Each row below holds a small network's activations on one input, seen along a few directions.
Each table varies a few parts of the input and shows all the possible inputs, shuffled.
Descriptions start from the smaller parts, as in this example, which fits no table here: one of 6 places along a line, together with either a single point or one of 9 places around a ring or (one of 2 separate values, together with one of 8 places around a ring).
Shared parts are said once, and a part with two or three values counts as separate values.
In the rows, 128 means zero.

Other details of the inputs shift rows strongly along two fixed directions, in all tables alike. That doesn't count.

Rows:
x1: [151 138 150 129 131 134 128 136 131 113 131 129 141 122 115]
x2: [151  73  94 117 100 143  80  77 126 148 103  83  99 141 107]
x3: [146 132 142 140 112 122 142 126 130 124 137 149 140 109 122]
x4: [127 127 143 148 126 115 123 136 125 103 147 135 129 126 123]
x5: [111  89  50  89 172 169 117 134 128 132  70  75 136 166 165]
x6: [123  74  92 126  99 128  83  78 119 138 102  83  93 137 106]
x7: [130 149 148 134 135 121 120 125 133 130 146 129 122 130 136]
x8: [133  82  96 112  99 123  89  75 137 149  88  92  97 143 100]
x9: [ 89 103  39  84 156 149 140 136 138 144  57 101 131 164 163]
x10: [102 149  79  97 187 161 177 205 128 122 103 139 162 148 192]
x11: [139 147 153 134 133 117 115 129 143 114 151 132 127 132 117]
x12: [ 97 144  76  98 187 159 179 208 130 121 105 143 168 142 197]
x13: [155 132 146 129 122 129 125 137 130 117 131 133 137 125 112]
x14: [148 137 145 135 111 124 138 128 128 126 139 147 138 107 117]
x15: [139 140 143 131 130 116 115 135 141 117 147 135 126 137 119]
x16: [150 146 151 134 119 133 139 124 128 123 135 139 136 110 115]
x17: [142 129 140 141 114 126 139 129 125 134 143 149 130 109 135]
x18: [132 152 145 130 131 113 136 117 135 126 127 138 131 122 121]
x19: [133 144 143 134 120 120 118 131 135 134 151 138 117 132 130]
x20: [125 145 142 141 120 124 125 137 115 121 147 133 118 128 131]
x21: [123  63  98 111  88 138 115  64 119 180 108  99  96 127 108]
x22: [123 152 143 139 122 119 142 139 113 124 138 145 119 117 129]
x23: [154 130 151 133 119 123 126 139 132 115 140 139 141 116 113]
x24: [116 137 139 147 117 115 141 132 117 123 138 148 123 112 134]
x25: [119 138 137 144 116 113 144 129 121 114 129 146 133 113 124]
x26: [123 144 147 145 112 114 135 129 113 126 143 147 119 107 124]
x27: [123 139 141 140 121 110 140 133 136 133 142 157 127 116 138]
x28: [150 128 140 133 128 130 118 142 131 115 150 133 138 124 125]
x29: [126  82  98 125 104 132  83  72 120 137 100  73  89 138 103]
x30: [131 143 150 137 126 118 129 132 124 107 130 123 129 122 109]
x31: [119 132 142 151 115 119 126 132 118 119 149 140 123 122 137]
x32: [127 129 141 143 115 115 120 127 139 133 152 143 121 125 137]
x33: [125 134 159 140 133 138 124 128 125 156 160 149 134 130 117]
x34: [149 144 147 131 127 131 138 121 124 123 129 133 138 112 121]
x35: [ 84 160  82  98 197 148 177 198 141 123  99 137 153 153 191]
x36: [121  92  97 122  98 127 104  61 114 146  83  82  95 126 106]
x37: [152 136 147 132 134 137 117 134 131 114 146 125 135 126 121]
x38: [135 149 152 128 135 116 128 136 142 114 133 137 137 130 116]
x39: [ 91  69  51  76 158 161 147 138 134 144  72  92 143 165 151]
x40: [148 145 155 136 120 134 135 125 122 133 143 140 124 108 125]
x41: [122 133 149 136 135 135 140 127 122 163 145 153 134 123 116]
x42: [ 84 157  84 105 186 147 180 192 127 104  92 129 161 146 174]
x43: [127 133 147 132 130 130 142 119 127 154 139 149 143 121 102]
x44: [ 93 141  82 100 191 142 154 200 148 105 115 133 163 161 180]
x45: [148  77 102 115 106 140  88  67 123 146  85  77 107 133 102]
x46: [127 137 137 138 117 108 138 123 140 126 133 153 134 117 125]
x47: [ 96 152  89  99 204 144 154 193 144 103 108 122 164 166 180]
x48: [129 126 144 122 119 125 157 128 127 137 144 146 145 118 115]
x49: [124 149 148 141 126 118 137 120 112 125 134 130 117 111 127]
x50: [137 141 150 142 124 117 118 134 120 106 149 130 123 129 112]
x51: [ 85 156  79 104 183 145 181 199 125 105  93 136 162 150 176]
x52: [127  83 100 125 108 128  83  67 116 136 100  70  92 138 105]
x53: [124 140 147 146 113 119 121 133 116 121 153 138 121 119 129]
x54: [146 128 148 146 112 128 123 131 129 129 158 142 130 117 136]
x55: [132 114 151 124 130 131 135 134 132 124 160 138 139 131 118]
x56: [127 135 143 136 123 114 130 140 123 106 132 134 133 120 114]
x57: [131 129 140 139 129 112 120 135 145 114 149 142 132 131 128]
x58: [149 137 144 135 118 137 120 134 123 133 151 134 126 124 133]
x59: [148 142 139 129 119 131 141 133 126 125 131 143 137 117 121]
x60: [147 140 149 134 127 133 133 119 118 135 136 132 125 110 130]
x61: [142  81  99 120 101 149  83  63 117 161 101  77  94 133 123]
x62: [133 130 144 137 123 107 128 133 145 116 136 145 136 125 119]
x63: [121 152 147 139 126 122 141 132 115 123 137 136 118 112 128]
x64: [127  94  96 115  98 128 102  63 135 157  86  95  95 132 105]
x65: [145 143 146 134 128 142 123 134 125 129 149 130 129 122 136]
x66: [125 131 145 143 124 111 133 139 125 104 133 140 136 120 119]
x67: [152 125 149 139 119 121 130 136 134 114 139 141 142 117 117]
x68: [133 130 160 133 138 127 131 129 132 141 145 146 146 127  97]
x69: [126 142 141 135 124 118 123 140 137 131 154 145 126 126 139]
x70: [121  82  89 118  90 123  97  69 129 169  96 103  86 127 117]
x71: [135 143 150 138 121 113 128 137 121 107 135 133 128 123 106]
x72: [153 122 148 143 121 124 118 132 134 114 155 137 135 122 122]
x73: [128 144 136 130 120 111 138 129 138 127 133 150 134 118 123]
x74: [135 133 145 130 122 109 123 132 143 119 135 140 133 125 114]
x75: [124 148 148 143 123 127 124 130 117 120 147 125 118 124 129]
x76: [128 129 154 134 147 136 124 135 132 137 155 145 144 135 110]
x77: [129 149 147 134 129 124 121 130 137 131 150 133 119 129 132]
x78: [125  91 100 117 103 126  96  57 126 167  90  91  83 131 117]
x79: [132 142 152 137 131 113 127 127 120 106 129 119 131 122 111]
x80: [ 98  85  38  90 153 170 125 145 129 149  78  89 132 159 181]
x81: [128 151 154 144 126 121 123 125 113 118 151 125 121 121 130]
x82: [137 145 153 128 136 112 123 124 138 115 129 131 135 130 115]
x83: [ 84  71  47  82 153 171 140 136 128 160  88  93 130 165 170]
x84: [126 144 146 142 111 112 138 126 118 116 136 145 128 109 114]
x85: [130 148 140 131 122 115 135 132 132 138 138 148 118 124 129]
Description of these inputs: one of 5 places around a ring, together with either one of 2 separate values or (one of 3 separate values, together with one of 5 places along a line).
- Changing only the place on the ring of 5 turns x85 into x19. The same change can be made to x60. Which row results? => x61
- Changing only the place on the ring of 5 turns x18 into x82. The same change can be made to x73. Which row results? => x74
- Changing only the place on the ring of 5 turns x59 into x58. The same change can be made to x43. Which row results? => x33
- Which other rows does x77 become when the choice among 3 separate values takes its other values? List them by row number. => x65, x75
- Which other rows does x56 become when the place on the line of 5 takes its other values? List them by row number. => x30, x66, x71, x79
- Which other rows does x30 become when the choice among 3 separate values takes its other values? List them by row number. => x1, x38
- Which other rows does x62 become when the place on the ring of 5 takes its other values? List them by row number. => x27, x32, x46, x57
- Which other rows does x68 become when the choice among 2 separate values takes its other values? List them by row number. => x39

Rows:
x86: [156 103 130 137 104 136  72  84 102 116 126  73 103 125 109]
x87: [ 99  74  49  92 109 122 120  96 124 123  30  73 107 150 123]
x88: [ 63  75  33  91 144 139 137 104 143 180  74 105 113 162 156]
x89: [133 186 165 128 188 109 166 221 147  47 144 158 198 132 140]
x90: [101  45  22  68 170 168 110 136 152 133  37  65 147 181 144]
x91: [174 213 214 157 123  97 168 161 113  79 169 174 150  84 103]
x92: [158 151 214 159 104  90 108 117 149 141 218 184 135 116  79]
x93: [ 71 160  81 114 183 162 190 195  99 128  99 138 152 132 201]
x94: [130 170 195 154 100 107 143 142 127 142 200 190 119  97 147]
x95: [140  83 102 133  70 131 115  35 104 176  77  99  83  99  86]
x96: [ 98 162 115 102 218 134 148 223 161  85 135 148 178 179 171]
x97: [ 91  95  27 104 175 157 100 149 133 104  76  58 119 174 186]
x98: [105 166 165 154 110  84 142 113 131 130 144 165 107 110 108]
x99: [155 113 151 156  55 124  81  43  86 130 130  91  64  95  76]
x100: [163 182 170 125 168 130 147 176 129  75 139 137 170 115 129]
x101: [112 148 113 100 166 161 202 178 128 147 112 166 170 125 172]
x102: [121 105 121 135  86  97 133  83 119 153  89 132 107 104  92]
x103: [165 115 177 149  76 116  81  93 131 162 195 149  98 118 111]
x104: [130  62  93 126  88 104  41  24 141 133  83  51  73 154  82]
x105: [100  56  26  75 157 204 116 123 121 189  71  71 126 178 176]
x106: [187 149 210 156 118 136 102 127 119 115 196 137 124 112  99]
x107: [172  89 156 154  78 116  45  69 132 138 169  98  81 123  91]
x108: [ 88 114  85 102 162 138 196 170 140 138 103 161 168 136 159]
x109: [ 96 198 126 150 164 117 167 207 122  69 148 151 146 132 184]
x110: [ 62 129  46 118 151 141 149 153 122 143  82 116 114 142 197]
x111: [107 140 107 100 195 152 189 223 155 115 134 177 207 154 163]
x112: [134 193 206 172  95  61 118 119 132  85 173 158 113 103  81]
x113: [153  72 150 143  40 135  90  17  99 202 136 110  64 101  92]
x114: [189  98 169 140  84 141 112  70 137 174 157 132 124 104  73]
x115: [188 193 221 146 158 132 151 187 141  87 193 174 182 105 108]
- Changing only one part turns x102 into x111. The same change can be made to x98. Which row results? => x92
- Describe the family of inputs behind these rows. => one of 5 places around a ring, together with one of 6 places around a ring
- A walk changes only the place on the ring of 5. It starts at x101 and steps to x108. List the rest of the walk in order. => x88, x94, x113

Rows:
x116: [142 142 148 130 136 128 132 149 134 114 150 140 142 127 129]
x117: [127 148 146 138 127 125 139 145 124 127 149 148 131 120 136]
x118: [123 153 143 136 129 114 145 140 128 120 135 148 132 118 131]
x119: [133 142 147 136 129 127 141 142 127 129 150 150 138 118 136]
x120: [130 153 144 135 138 116 134 146 132 106 135 138 137 126 129]
x121: [141 148 150 129 139 126 135 146 134 113 143 139 142 126 126]
x122: [121 110 105 115 126 137 134 121 127 139 108 120 128 131 128]
x123: [127 149 146 137 129 122 144 143 122 122 141 147 135 118 128]
x124: [120 114 106 119 128 138 131 117 127 145 109 120 124 130 136]
x125: [122 114 106 114 127 137 133 119 129 144 109 120 125 132 132]
x126: [131 146 146 134 139 120 131 146 135 112 143 141 139 129 127]
x127: [116 120 105 121 126 135 129 120 123 142 108 118 118 132 136]
x128: [112 116 102 122 124 125 132 120 125 132 101 120 121 130 130]
x129: [120 110 105 120 127 137 132 119 125 140 108 120 127 130 132]
x130: [139 148 148 134 141 127 134 146 132 113 142 139 142 125 131]
x131: [123 106 107 113 129 142 130 121 131 151 117 123 129 136 131]
x132: [131 105 111 113 135 142 118 124 135 137 117 113 131 142 127]
x133: [171  86 165 151  42 109  75  28 120 166 148 115  76  99  63]
x134: [128 145 148 135 131 127 140 143 126 133 151 151 135 122 130]
x135: [129 110 108 115 132 137 121 124 131 126 108 109 130 138 125]
x136: [130 105 110 117 137 143 116 123 133 137 118 113 131 141 132]
x137: [112 115 105 122 125 132 128 119 124 139 114 116 117 132 141]
x138: [124 114 105 121 131 137 114 126 127 129 116 109 120 139 136]
x139: [131 145 149 133 141 124 131 146 131 113 148 137 139 129 130]
x140: [112 116 105 121 126 130 132 118 122 133 106 116 120 130 133]
x141: [120 115 106 121 132 133 116 123 128 124 115 106 120 139 137]
x142: [124 146 149 135 132 123 142 140 127 128 149 148 135 122 131]
x143: [130 153 146 134 141 120 134 145 128 107 139 134 136 126 131]
x144: [124 146 146 136 130 118 142 141 131 127 144 152 135 122 129]
x145: [133 149 145 136 138 124 133 150 126 107 140 137 139 126 127]
x146: [138 144 147 135 140 126 135 148 130 109 141 139 145 125 127]
x147: [121 106 107 118 130 142 129 119 129 152 117 123 129 134 135]
x148: [124 119 107 120 133 135 117 123 127 128 109 108 121 138 132]
x149: [120 115 104 122 129 128 116 123 131 123 110 111 121 139 134]
x150: [123 154 146 136 131 119 145 139 124 122 139 144 131 118 133]
x151: [174 128 200 167  62  92  84  60 118 123 167 128  93  94  60]
x152: [129 108 107 120 133 140 116 124 131 131 117 111 126 138 137]
x153: [125 111 108 118 135 140 115 125 129 135 117 111 124 142 131]
x154: [129 149 143 136 136 115 135 148 130 102 134 138 139 125 125]
x155: [112 116 102 123 123 127 128 120 128 137 109 121 118 132 138]
- Changing only one part turns x146 into x135. The same change can be made to x124. Which row results? => x125
- Changing only one part turns x136 into x153. The same change can be made to x130. Which row results? => x148
- Describe the family of inputs behind these rows. => one of 2 separate values, together with one of 4 places along a line, together with one of 5 places along a line
- Which other rows does x150 become when the choice among 2 separate values takes its other values? List them by row number. => x143
